Each row below holds a small network's activations on one input, seen along a few directions.
Each table varies a few parts of the input and shows all the possible inputs, shuffled.
Descriptions start from the smaller parts, as in this example, which fits no table here: one of 3 separate values, together with either a single point or one of 11 places around a ring or (one of 6 places along a line, together with one of 8 places around a ring).
Shared parts are said once, and a part with two or three values counts as separate values.
(in the rows, 128 means zero)

Other details of the inputs shift rows strongly along three fixed directions, in all tables alike. That doesn't count.

A family of inputs:
R1: [ 95 125 105 127 181 113 100  82 156 131 154 172]
R2: [177 130 140 106  91 161 145 146  98 163  97 160]
R3: [159 117 176 141 132 137 172 144 119 185  92 133]
R4: [167 123 188 163 129 108 165 141 102 165 120 121]
R5: [150 134 102 124  91 150 106 154 124  80 124 101]
R6: [181 145  82  77  98 159 125 152 100  88 117 154]
R7: [ 97 136 102 107 179  99 113  72 150 153 171 188]
R8: [189 134 148 126  94 140 153 146 100 139 126 133]
R9: [173 112 172 140 129 123 165 130  88 167 120 129]
R10: [ 75 128 102  89 171 119 108  83 168 162 145 192]
R11: [107 120 156 147 164 125 154 122 141 177 113 131]
R12: [114 125 137 128 159 128 142 104 125 188 116 172]
R13: [166 142  75  84 111 152 101 136 105  99 129 153]
R14: [194 111 138  99 114 152 132 134  84 136 112 160]
R15: [170 123 191 166 124 131 171 129 115 162 129 124]
R16: [131 112 143 127 151  99 140 103 118 166 136 150]
R17: [168 112 205 188 125 145 182 147 127 133 104 106]
R18: [ 76 134 118 151 104 147 118 161 155  95 119  44]
R19: [156 103 201 182 117 119 171 141 109 156 116  85]
R20: [ 77 134 122 141 169  99 135  95 165 127 161 140]
R21: [ 80 123 124 150 179 110 126  96 170 115 145 144]
R22: [ 98 115 106 143 125 129  99 139 129  85 127  73]
R23: [139 131 149 124 147 118 159 105 137 151 146 173]
R24: [151 138  97 108  91 150 120 156 128  72 120 118]
R25: [162 111 209 194 135 131 158 151 109 142 107  95]
R26: [105 123 164 149 157 129 152 113 147 170 112 129]
R27: [ 92 111 119 166 111 124 103 152 138  75 120  39]
R28: [ 79 130 127 128 164  89 106  89 152 138 166 155]
R29: [172 111 204 193 124 146 166 143 121 143 109 100]
R30: [ 99 125 111 131  97 125 106 137 131  88 146  73]
R31: [ 91 126 132 171 108 128  96 156 145  66 132  51]
R32: [133  96 153 132 169 110 128  91 128 163 127 176]
R33: [ 90 124 109 124 185  97  95  93 141 133 146 167]
R34: [114 147  93 119 106 120 129 144 138  87 140  99]
R35: [ 87 135 100 100 136 126 109 111 157 133 122 144]
R36: [147 149  99 101  94 128 111 155  97  99 138 110]
R37: [167 149  83  56  82 160 120 153 104 123  97 147]
R38: [ 94 119 101  94 169  98 106  76 135 150 164 179]
R39: [ 90 124 122 158 142 105  98 135 145  96 131  90]
R40: [ 70 133 113 165  99 136 114 157 148 102 111  45]
R41: [ 56 127 109 125 174 116 109  82 161 164 141 168]
R42: [ 87 141 112 149 137 111 136 129 151 100 147  91]
R43: [196 155  66  46  83 144 112 139  87 117 138 179]
R44: [167 143  74  74 102 147 116 145 114  86 119 159]
R45: [196 155  74  29  88 143 101 136  75 118 146 199]
R46: [ 87 134 102 121 105 139 111 149 155 106 121  87]
R47: [149 152  76  59  95 160 115 146 107 119 107 144]
R48: [110 132  99 147 116 131 100 144 142  80 129  79]
R49: [114 122 146 126 147 135 136  98 136 183 122 180]
R50: [174 123 183 150 119 116 159 141 102 158 123 131]
R51: [ 87 134 109 134 176  95 120  88 149 147 163 149]
R52: [169 109 196 171 137 123 151 140 111 153 108 131]
R53: [ 96 141 114 152  99 122 131 152 153  74 140  62]
R54: [178 135 141  88 100 162 147 137 109 158  99 163]
R55: [ 96 112 119 151 106 135  97 142 139  73 130  63]
Each input here is: one of 5 places around a ring, together with either one of 3 separate values or (one of 2 separate values, together with one of 4 places along a line).
The inputs of R2 and R12 match in every part but the place on the ring of 5. If R50 is changed in the same way as R2 into R12, which row does it become?
Answer: R36
Which other rows does R41 become when the choice among 3 separate values takes its other values? List them by row number.
Answer: R18, R26
Which other rows does R33 become when the place on the ring of 5 takes its other values? List them by row number.
Answer: R25, R31, R39, R52
Which other rows does R16 become when the choice among 2 separate values takes its other values? List them by row number.
Answer: R27
